A small network was trained on made-up records. Each row is its average activation on records with the value named, seen along a few directions.
Values that are neighbours, or in one group, have similar rows; names and order tell nothing.
In the rows, zero is written as 500.
Random noise pushes rows far along 4 fixed directions. That doesn't count. These rows show it; they differ only by the noise:
[404 556 544 515 594 439 555 516 488 570 472 530 427 413]
[521 418 526 565 507 418 600 455 457 557 488 507 554 711]
[435 549 614 483 628 374 547 398 457 567 535 572 502 539]
[478 400 414 543 370 670 444 539 534 352 487 256 546 413]
[381 575 465 575 665 542 595 535 573 409 657 414 283 358]
[462 466 521 501 481 526 475 456 489 455 501 407 553 477]


Values of B:
b9: [541 610 553 509 586 389 568 424 539 544 531 586 383 550]
b6: [618 496 358 511 365 680 521 633 604 375 490 367 509 424]
b5: [517 432 453 560 435 436 559 587 539 507 434 535 396 483]
b10: [486 587 577 457 509 539 501 485 535 539 536 486 383 423]
b2: [556 332 422 497 428 556 423 451 458 428 516 458 621 681]
b3: [444 521 459 448 535 437 438 545 497 490 465 567 506 449]
b7: [591 551 498 517 568 531 615 470 524 527 629 589 442 609]
b8: [448 671 477 366 500 546 290 622 467 495 389 565 512 117]
b1: [481 417 442 556 424 613 485 510 521 384 534 330 497 446]
b4: [520 497 451 515 486 601 417 570 518 505 566 553 522 527]
Each value of B is a pair of two hidden parts, and every pair occurs once (5 first parts, 2 second parts).
b5 and b1 share the first part; b5 and b9 share the second. Which value has the first part of b9 and the second part of b1?
> b10
b2 and b3 share the first part; b2 and b7 share the second. Which value has the first part of b7 and the second part of b3?
> b6

Values of Y:
y10: [398 340 503 530 520 445 447 469 346 439 504 428 632 533]
y1: [374 556 593 539 588 226 561 446 525 618 376 524 355 360]
y14: [353 610 483 551 840 377 570 551 404 565 636 754 265 484]
y5: [372 598 719 504 552 356 543 242 540 498 633 428 452 507]
y18: [574 472 510 478 340 728 423 453 505 499 482 261 578 534]
y12: [450 643 613 445 394 553 350 447 560 577 330 490 363 239]
y7: [544 528 540 246 411 673 100 549 428 342 480 512 732 161]
y2: [293 534 566 674 568 644 637 575 545 606 566 437 177 202]
y17: [458 716 402 422 709 454 476 740 568 445 477 659 266 169]
y9: [423 864 456 448 488 549 574 807 678 748 239 646 254  23]
y15: [425 647 482 567 805 456 782 506 464 650 735 690 320 668]
y6: [356 399 499 432 339 665 362 440 319 460 363 281 806 299]
y16: [490 363 327 529 514 554 382 575 579 340 504 458 395 346]
y8: [397 313 290 555 368 530 527 720 531 355 298 255 537 382]
y13: [588 573 677 270 504 600 211 321 367 537 539 625 851 460]
y3: [585 747 598 505 693 542 598 485 566 605 691 711 317 493]
y11: [477 431 302 544 326 571 498 695 673 333 380 327 328 315]
y4: [656 478 381 454 297 444 538 669 630 485 320 485 584 566]
Each value of Y is a pair of two hidden parts, and every pair occurs once (6 first parts, 3 second parts).
y12 and y9 share the first part; y12 and y16 share the second. Which value has the first part of y16 and the second part of y9?
> y17
y3 and y2 share the first part; y3 and y4 share the second. Which value has the first part of y4 and the second part of y2?
> y1
y14 and y10 share the first part; y14 and y15 share the second. Which value has the first part of y15 and the second part of y10?
> y6

Values of U:
u1: [573 692 492 477 530 639 524 511 713 421 703 480 345 389]
u8: [724 360 160 724 383 773 616 879 489 480 457 435 521 665]
u9: [454 318 527 570 442 263 489 467 479 483 393 450 630 674]
u5: [582 527 464 620 376 543 602 636 590 644 371 440 363 649]
u16: [391 494 449 695 593 326 874 595 637 614 454 482 133 541]
u14: [441 423 454 406 729 367 535 376 428 411 710 598 451 718]
u17: [616 480 375 499 573 547 472 615 507 368 524 623 551 485]
u15: [429 472 539 528 354 648 491 354 537 392 509 197 519 365]
u11: [114 694 443 579 879 613 607 529 547 344 920 357 132 173]
u2: [602 572 368 523 468 530 425 769 594 385 394 520 367 206]
u12: [588 546 711 537 451 556 321 439 324 670 445 524 678 406]
u6: [699 470 510 421 357 812 450 399 550 346 685 424 693 646]
u13: [364 539 411 778 701 635 834 644 543 535 745 344 123 425]
u3: [472 223 220 569 157 802 425 741 429 532 267 342 672 580]
u4: [600 380 500 340 174 564 316 310 513 312 381 306 658 565]
u18: [690 598 586 377 306 472 248 511 539 473 236 495 707 328]
u10: [380 245 288 678 507 456 753 639 459 494 489 465 401 720]
u7: [527 290 349 495 230 380 456 739 513 695  30 593 559 500]
Each value of U is a pair of two hidden parts, and every pair occurs once (6 first parts, 3 second parts).
u14 and u17 share the first part; u14 and u3 share the second. Which value has the first part of u3 and the second part of u17?
> u8
u15 and u1 share the first part; u15 and u13 share the second. Which value has the first part of u13 and the second part of u1?
> u6
u2 and u9 share the first part; u2 and u18 share the second. Which value has the first part of u18 and the second part of u9?
> u16

Values of T:
t6: [701 458 575 410 544 321 437 497 386 703 420 879 565 782]
t4: [342 511 621 459 669 234 502 546 352 586 374 628 516 404]
t5: [451 415 652 528 349 612 449 341 378 544 429 299 779 457]
t2: [597 609 683 506 548 423 585 191 530 582 657 552 484 823]
t8: [729 538 314 630 500 536 702 652 672 381 641 510 398 682]
t10: [285 705 519 484 548 460 593 546 612 672 311 501 208 244]
t9: [451 394 562 353 539 388 399 324 256 603 473 694 828 739]
t3: [467 260 385 655 455 472 529 458 548 312 564 262 416 589]
t7: [471 761 585 383 433 451 491 692 570 757 277 688 383 175]
t1: [558 429 553 373 521 483 334 480 374 498 478 645 802 514]
T is arranged as a ring.
Going along T from t7 by way of its neighbour t8, in what order are t4, t2, t10, t9 met?
> t9, t4, t10, t2
What is the length, in steps, of the shortest route from t5 to t6?
> 5
